A small network was trained on invented records. Each row is its activation on one of them, seen along a few directions.
After each row come some of the record's fields: G, B, Y, L, F, M.
Not every record has every field; a missing one is written missing.
The largest differences between rows may come from other fields.
In the rows, 500 means zero.
Strong random noise was added to every row along 18 fixed directions; ignore it. To show where, here is one row again and again, with new noise each time:
[464 401 625 566 324 568 553 396 645 507 215 314 558 558 455 516 368 635
 473 583 234 444 519 288 360 471 367 444 146 397 621]
[568 296 251 676 370 533 436 171 479 388 491 508 146 483 339 476 566 273
 346 467 564 468 493 789 558 625 684 303 436 531 508]
[597 455 417 502 864 471 588 553 414 631 649 588 324 249 682 382 556 454
 696 616 651 593 707 504 537 525 557 575 421 436 387]
[461 534 434 510 426 452 458 565 724 280 320 218 797 645 363 488 656 631
 641 300  83 344 656 297 410 408 415 348 679 611 658]
[606 421 426 561 399 270 416 706 472 430 180 506 207 400 474 620 420 491
 399 708 191 419 204 313 353 146 571 333 291 303 429]
[632 725 427 424 477 575 355 603 444 379 302  70 401 306 244 378 553 291
 758 510 550 619 432 395 242  96 573 644 672 522 382]
[372 578 883 316 407 327 405 249 558 708 487 334 665 314 550 685 411 501
 594 557 654 659 336 539 439 498 349 720 351 458 422]
[149 692 622 488 221 552 604 294 563 501 510 438 601 524 549 611 249 730
 209 561 721 670 669 600 442 664 423 550 720 513 413]
[469 412 508 686 481 513 372 566 508 498 594 601 583 533 742 606 367 744
 534 390 468 629 660 451 510 607 578 546 637 382 377]
[587 619 483 544  74 761 544 635 468 397 315 520 353 583 659 348 425 573
 306 609 670 414 476 600 375 529 540 373 389 558 554]
[433 485 581 955 344 485 198 308 444 516 470 407 383 137 699 551 720 219
 533 528 343 592 470 630 386 521 575 621 493 511 515]
[519 603 564 253 580 655 538 505 331 764 477 389 387 607 682 390 425 539
 563 467 691 569 489 558 518 215 543 530 554 587 461]
[739 290 406 393 289 259 460 775 577 348 380 680 417 697 357 838 261 704
 474 451 604 540 190 359 619 480 628 374 392 282 397]
[590 603 504 369 467 532 549 453 487 401 538 639 561 557 594 344 589 577
 338 444 588 434 507 600 533 452 393 408 518 616 513]
[573 722 508 522 462 308 572 490 499 460 441 360 268 622 683 696 525 712
 392 539 452 686 450 195 460 109 479 484 563 562 443]
[594 601 387 676 442 442 322 498 498 661 529 535 402 466 551 459 597 183
 701 397 398 358 339 678 476 386 502 446 584 709 552]
[514 533 289 924 433 245 547 541 599 650 701 757 295 567 769 481 244 703
 638 536 337 411 648 427 388 701 498 330 462 517 355]
[473 460 532 529 331 348 685 317 345 591 487 636 256 430 267 450 347 299
 283 641 527 516 404 597 428 367 501 404 368 493 555]
[590 538 638 696 307 218 548 557 718 193 524 563 807 260 369 586 640 541
 585 534 424 540 548 273 396 762 303 590 368 448 568]
[561 610 726 441 436 513 344 582 637 497 377 270 474 517 768 692 403 606
 563 699 279 473 580 340 170 378 498 467 398 393 400]

[575 292 669 527 605 352 606 703 323 696 645 417 517 598 385 623 559 292
 793 490 236 444 658 303 388 460 755 451 576 452 633]
G: g1 / B: missing / Y: y2 / L: l2 / F: f1 / M: m1
[300 530 523 482 563 570 598 549 465 531 355 535 602 116 641 324 660 484
 490 684 597 547 551 593 574 618 414 622 403 481 526]
G: g1 / B: missing / Y: y2 / L: l2 / F: f2 / M: m1
[473 671 392 783 324 640 452 575 595 516 435 544 600 457 466 485 568 348
 572 448 607 396 420 595 500 791 436 589 562 627 578]
G: g2 / B: b1 / Y: y2 / L: l2 / F: f1 / M: m2
[384 370 414 597 692 186 879 379 216 450 746 742 363 401 516 382 674 616
 277 519 520 686 795 432 639 554 671 420 648 497 444]
G: g3 / B: missing / Y: y2 / L: l2 / F: f2 / M: m1
[359 536 542 344 343 585 482 415 549 459 259 390 343 132 558 470 354 676
 433 621 691 640 628 752 554 278 514 675 304 447 594]
G: g3 / B: missing / Y: y2 / L: l2 / F: f1 / M: m1
[467 474 658 311 378 444 539 596 460 685 575 684 498 817 746 692 290 723
 352 474 375 515 523 500 605 205 520 369 543 526 619]
G: g1 / B: missing / Y: y2 / L: l2 / F: f2 / M: m1
[289 570 538 537 376 541 490 279 323 777 451 496 496 665 644 222 545 550
 343 354 465 353 243 651 574 390 430 377 517 692 534]
G: g2 / B: b2 / Y: y2 / L: l2 / F: f1 / M: m2
[503 400 352 543 522 573 564 425 496 406 306 438 506 465 433 394 647 576
 512 379 539 464 485 523 683 576 498 494 365 537 637]
G: g1 / B: missing / Y: y2 / L: l2 / F: f1 / M: m2
[566 769 506 635 296 648 414 709 453 386 410 317 488 569 539 507 574 459
 555 420 511 578 460 370 416 288 503 567 721 651 600]
G: g1 / B: missing / Y: y1 / L: l1 / F: f2 / M: m2
[631 394 664 295 669 354 593 315 335 740 673 467 346 766 549 670 643 305
 538 463 575 480 357 510 530 533 653 372 464 596 496]
G: g3 / B: missing / Y: y2 / L: l2 / F: f2 / M: m2
[735 313 505 451 476 431 484 915 370 458 294 466 466 340 367 454 612 427
 712 585 408 505 327 264 464 249 672 582 275 328 558]
G: g2 / B: b1 / Y: y2 / L: l2 / F: f2 / M: m1
[268 727 494 751 465 664 364 380 710 460 367 368 481 320 754 563 443 578
 395 628 272 548 689 511 437 386 319 619 519 541 551]
G: g1 / B: missing / Y: y1 / L: l1 / F: f1 / M: m1
[579 442 667 179 636 307 538 687 492 351 721 703 615 403 581 705 652 502
 462 536 598 507 689 636 582 533 602 441 631 467 557]
G: g3 / B: missing / Y: y2 / L: l2 / F: f2 / M: m2
[334 345 587 705 554 350 226 237 498 623 448 504 357 174 697 527 293 682
 535 509 160 623 626 614 454 174 501 631 303 329 433]
G: g3 / B: missing / Y: y1 / L: l2 / F: f1 / M: m1
[372 481 245 666 459 644 485 635 471 661 296 672 339 480 467 486 338 271
 427 521 286 365 445 691 601 265 551 399 567 557 626]
G: g3 / B: missing / Y: y2 / L: l2 / F: f2 / M: m1
[723 603 419 401 339 335 457 803 530 455 378 625 386 424 761 455 615 625
 641 475 595 391 349 585 610 335 539 478 345 615 549]
G: g3 / B: missing / Y: y1 / L: l1 / F: f1 / M: m1
[310 543 625 545 323 458 444 293 431 514 618 466 447 586 765 686 559 694
 235 400 596 618 637 661 556 509 670 526 722 578 523]
G: g2 / B: b2 / Y: y2 / L: l2 / F: f1 / M: m2
[429 458 699 714 320 329 393 373 361 360 680 415 565 321 554 552 613 651
 465 353 586 803 589 393 485 519 601 690 638 442 505]
G: g2 / B: b2 / Y: y2 / L: l1 / F: f2 / M: m2
[698 429 574 513 334 492 640 637 499 332 532 750 571 598 549 534 612 521
 363 517 580 446 440 440 554 717 474 421 347 481 566]
G: g3 / B: missing / Y: y1 / L: l1 / F: f1 / M: m1
[488 581 410 530 659 491 442 551 482 598 606 665 354 507 408 540 262 306
 471 585 288 393 596 643 383 293 498 431 647 494 471]
G: g1 / B: missing / Y: y1 / L: l1 / F: f1 / M: m2
[475 607 609 478 462 644 581 531 240 526 592 552 355 526 605 440 500 300
 279 671 633 594 579 564 321 493 633 471 702 487 405]
G: g1 / B: missing / Y: y1 / L: l1 / F: f2 / M: m2
[624 291 491 707 459 661 396  31 470 366 648 373 417 713 531 381 506 651
 468 287 473 692 697 478 481 596 622 482 455 454 390]
G: g2 / B: b1 / Y: y2 / L: l2 / F: f1 / M: m1
[452 344 383 790 587 622 572 737 441 598 298 351 382 340 593 424 695 470
 672 594 448 518 494 237 627 591 582 575 327 404 602]
G: g2 / B: b1 / Y: y1 / L: l1 / F: f1 / M: m1
[467 624 330 755 438 235 495 427 520 616 618 485 258 802 762 644 659 577
 469 412 419 366 341 435 561 587 582 264 675 733 465]
G: g2 / B: b2 / Y: y1 / L: l2 / F: f1 / M: m2
[343 341 495 324 737 401 402 454 469 637 483 573 680 731 617 578 611 667
 403 295 328 387 229 446 769 475 418 341 590 490 460]
G: g1 / B: missing / Y: y1 / L: l1 / F: f2 / M: m2
[515 481 262 649 319 436 512 599 627 316 350 368 374 412 522 460 595 664
 624 500 463 442 635 488 530 644 599 369 427 529 592]
G: g1 / B: missing / Y: y2 / L: l2 / F: f2 / M: m2
[391 349 327 449 709 613 219 494 425 394 483 406 431 527 542 453 334 695
 375 457 284 544 579 542 403 309 695 429 751 241 145]
G: g1 / B: missing / Y: y1 / L: l1 / F: f1 / M: m2
[513 662 285 332 530 527 539 691 651 330 201 557 507 370 440 483 684 445
 378 666 654 295 221 586 659 615 350 420 399 532 537]
G: g1 / B: missing / Y: y2 / L: l2 / F: f1 / M: m2
[621 819 550 736 144 713 452 689 629 640 453 427 364 576 661 567 287 367
 630 688 556 456 473 463 247 470 473 599 401 602 533]
G: g2 / B: b1 / Y: y2 / L: l2 / F: f1 / M: m1
[555 482 252 542 484 618 378 487 781 737 239 166 222 733 661 611 360 672
 885 393 435 392 441 442 612 409 497 399 223 607 586]
G: g3 / B: missing / Y: y1 / L: l1 / F: f2 / M: m2
[511 225 317 468 656 583 451 488 455 455 594 508 618 530 304 404 514 495
 613 323 580 535 571 568 630 689 718 547 626 383 372]
G: g1 / B: missing / Y: y2 / L: l2 / F: f1 / M: m1
[404 811 419 646 776 534 603 745 470 675 496 466 432 392 709 444 639 453
 524 684 527 541 411 191 511 378 327 610 601 555 427]
G: g2 / B: b1 / Y: y1 / L: l1 / F: f2 / M: m2
[646 622 506 588 309 513 471 638 546 581 614 496 515 794 564 650 500 462
 710 239 570 530 520 520 635 421 531 520 711 754 752]
G: g2 / B: b1 / Y: y1 / L: l1 / F: f1 / M: m2
[535 444 482 453 621 572 507 610 367 576 534 781 433 323 565 382 442 437
 401 542 461 490 635 711 579 226 550 551 470 489 593]
G: g2 / B: b2 / Y: y2 / L: l2 / F: f2 / M: m1
[628 846 626 190 749 586 599 483 455 633 436 506 452 406 910 261 607 678
 491 637 677 535 467 476 522 158 227 626 260 664 434]
G: g2 / B: b2 / Y: y2 / L: l1 / F: f2 / M: m1
[424 644 421 230 577 505 629 657 572 689 547 649 797 591 139 336 236 340
 735 337 402 283 658 681 493 335 322 485 743 692 684]
G: g1 / B: missing / Y: y1 / L: l1 / F: f2 / M: m1

Which values does each new row have?
[ 92 454 606 512 678 360 461 365 413 939 634 514 425 464 635 692 100 581
 492 645 402 609 630 631 405 525 628 553 686 318 227]
G: g2 / B: b1 / Y: y2 / L: l2 / F: f1 / M: m2
[471 939 552 332 597 376 537 537 713 385 525 279 482 625 731 540 770 420
 461 717 260 227 612 441 216 547 348 187 723 763 491]
G: g1 / B: missing / Y: y1 / L: l1 / F: f2 / M: m2
[405 413 444 585 455 570 623 456 549 525 566 498 493 407 441 473 662 311
 556 484 564 460 751 671 654 674 557 518 479 617 803]
G: g1 / B: missing / Y: y1 / L: l1 / F: f1 / M: m2
[410 616 533 466 347 449 519 585 453 441 582 364 377 559 522 432 411 512
 484 632 347 456 758 559 184 361 684 334 753 529 451]
G: g2 / B: b1 / Y: y2 / L: l2 / F: f1 / M: m2
[480 488 459 700 510 329 561 354 363 534 700 655 533 610 317 269 528 327
 412 475 213 383 422 421 314 505 451 361 619 546 375]
G: g1 / B: missing / Y: y1 / L: l1 / F: f1 / M: m1
[468 530 467 583 514 273 436 439 478 460 651 617 573 300 413 473 537 511
 565 433 694 534 353 558 527 739 484 580 558 482 330]
G: g3 / B: missing / Y: y2 / L: l2 / F: f2 / M: m2
[443 414 678 447 312 321 592 627 459 608 374 566 584 427 467 536 450 443
 546 594 361 392 374 503 427 517 495 422 339 482 615]
G: g3 / B: missing / Y: y2 / L: l2 / F: f2 / M: m1
[460 492 351 440 770 615 422 362 483 550 582 327 418 515 448 551 634 381
 553 417 557 575 581 612 606 447 642 558 721 551 432]
G: g1 / B: missing / Y: y2 / L: l2 / F: f1 / M: m2
[327 190 489 341 711 646 343 417 293 443 235 341 443 175 525 339 624 591
 373 482 385 685 560 586 638 120 641 615 423 264 486]
G: g1 / B: missing / Y: y1 / L: l1 / F: f2 / M: m2
[286 263 584 605 382 876 505 249 372 560 375 512 551 520 446 535 463 494
 149 481 748 735 395 587 737 682 542 672 418 367 555]
G: g2 / B: b1 / Y: y2 / L: l2 / F: f2 / M: m1
[342 331 430 648 494 497 437 366 497 575 255 201 531 768 447 776 570 648
 466 338 440 675 171 153 679 628 546 508 540 375 369]
G: g1 / B: missing / Y: y1 / L: l1 / F: f2 / M: m2
[571 364 628 656 702 450 574 317 488 405 568 564 502 350 636 516 642 633
 436 494 165 653 876 337 559 194 406 627 246 448 756]
G: g1 / B: missing / Y: y2 / L: l2 / F: f1 / M: m2
[578 492 341 686 545 671 481 584 297 597 562 620 492 808 383 363 469 453
 397 321 652 472 126 338 584 563 523 476 678 488 359]
G: g2 / B: b2 / Y: y1 / L: l2 / F: f1 / M: m2
[485 727 366 602 375 419 211 609 621 395 483 299 347 357 583 666 373 477
 653 622 545 505 509 572 267 529 659 535 725 474 234]
G: g1 / B: missing / Y: y2 / L: l2 / F: f2 / M: m1
[554 817 507 479 468 418 534 298 689 564 545 555 517 617 703 496 613 526
 416 480 492 398 372 528 554 402 205 508 379 778 580]
G: g1 / B: missing / Y: y1 / L: l1 / F: f1 / M: m2
[334 393 310 606 522 373 708 304 335 496 598 392 345 345 311 356 805 345
 549 392 691 706 609 565 759 516 624 518 670 663 617]
G: g1 / B: missing / Y: y1 / L: l1 / F: f2 / M: m1
[594 569 370 319 592 686 581 345 562 328 489 337 455 735 404 291 508 630
 411 458 491 400 669 460 427 463 448 328 503 588 455]
G: g1 / B: missing / Y: y1 / L: l1 / F: f2 / M: m1
[562 464 431 596 640 340 563 194 522 719 726 557 247 430 555 586 507 316
 675 460 587 571 615 701 604 580 539 541 382 621 519]
G: g3 / B: missing / Y: y1 / L: l1 / F: f1 / M: m2
